Each row has a name. Each question is about the rows just above it. Places in a row count from 0.

(38): [-83 -15 -14  50  13 -33   8 -63  49  21   2  10   3  -6  -2  14  25   6
  33 -14  -2 -19 -57  35]
(161): [-64 -17 -15  45  11 -30  -3 -54  43  25   3   8   5  -9  -5 -12   7   0
  21 -13  -6  -6 -55  23]
(93): [-80  -6  -9  43  24 -31  16 -56  56  25   2  -8   4  -2   0  18  16   4
  32 -24   3 -21 -51  30]
(34): [-75 -33 -22  57  -5 -37 -14 -68  38  19   2  37   6 -15  -9 -14  33   2
  22  -3 -14  -5 -66  31]
(185): [-82 -36 -25  62 -10 -40 -17 -75  37  17   1  48   5 -18 -11 -10  39   4
  24   0 -14  -6 -70  37]
(139): [-16 -14 -11  30  12 -21 -19 -26  35  30   5 -20  11 -15 -10 -66  -8 -10
  -4 -10 -14  19 -40  -3]
(124): [-32   8   1  21  37 -19  11 -23   8   8   6 -15   9  -2   0 -26 -15  -6
  12 -30   1  -1 -31   8]
(194): [-20  -6  -5  25  23 -20  -7 -23  41  32   4 -35  11 -12  -6 -56 -12 -10
   0 -17  -9  13 -37  -1]
(154): [-93 -12 -12  49  18 -35  15 -65  55  24   2   8   4  -3  -2  27  27   8
  37 -22   4 -25 -58  39]
(29): [-21 -42 -27  48 -19 -30 -47 -47  19  21   1  38  11 -28 -20 -89  14 -11
  -9  13 -31  31 -61   3]
(111): [-63 -11  -9  40  17 -29   4 -49  48  26   3  -5   6  -8  -3  -5  11   1
  23 -18  -3 -10 -50  21]
(103): [-16 -28 -19  38  -1 -25 -35 -35  27  26   4   7  11 -22 -14 -81  -1 -12
  -8   0 -25  27 -49   0]
Places of [8] in row (124):
1 8 9 23
key -> tag
[-13] -> z896
[-65] -> z200
[4] -> z667
[-11] -> z245
[-14] -> z518
[3] -> z478
[-10] -> z137
[-66] -> z678
Join (139) by its entry at place 20:
z518
[-75 -33 -22  57  -5 -37 -14 -68  38  19   2  37   6 -15  -9 -14  33   2
  22  -3 -14  -5 -66  31] is in which row?
(34)

(105): [-10  52  51 -91  -9 -91  34 -10  93   2 -10 -10]
(102): [ 18 -27  36  36 -51  18  43  29  72  18  36  -2]
(46): [ -4  53 -21  11   6  -9  37  13 -31 -15  -1  -9]
At which places does (105) hold [52]?
1
At which places does (105) hold [-10]?
0 7 10 11
Places of [36] in row (102):
2 3 10

(82): [  5  45  13 -28 -37 -24 -22   7]
(134): [  6  45  45   3 -47 -12 -24  51]
(55): [-22 -11  -5 -11  11  26  10   0]
(116): [  6   4  45   3 -47 -12  46  51]
(69): [-32   8 -34  26  28  30  21 -36]
(88): [-12   9 -39  -7  39   8  29 -36]
(6): [  2 -28  64  20 -32  -1  -7  91]
Every place of [-12] in (134):
5
Places of [45] in row (82):
1
Table of tags by key:
[-46] -> z143
[10] -> z630
[-47] -> z327
[-11] -> z561
[11] -> z290
Join (55) by its entry at place 4:
z290

(26): [ -3 -11  -3 -11  -3   9  10 -11  -3  -2  -3 -10]
(100): [-29  42  -3 -11 -17   9  10  20  16 -17   8  -6]
(140): [ 11 -19   1 -60  13   3  -1   1  -1   3  45 -13]
(115): [-11 -43  21 -14  42  -4 -37 -22  -4   3  14 -11]
(45): [-11 -11  -3 -11 -17   9  10  20  -6  14 -12  20]
Table of tags by key:
[-1] -> z894
[-7] -> z319
[0] -> z233
[1] -> z494
[-6] -> z28
Join (140) by its entry at place 8:
z894
Places of [-3] in row (26):
0 2 4 8 10
Places of [-11] in row (45):
0 1 3
At which places does (115) hold [-4]?
5 8
Where do [-11 -11  -3 -11 -17   9  10  20  -6  14 -12  20] appear?
(45)
Whose row is [ 11 -19   1 -60  13   3  -1   1  -1   3  45 -13]?
(140)
Whose row is [-29  42  -3 -11 -17   9  10  20  16 -17   8  -6]?
(100)

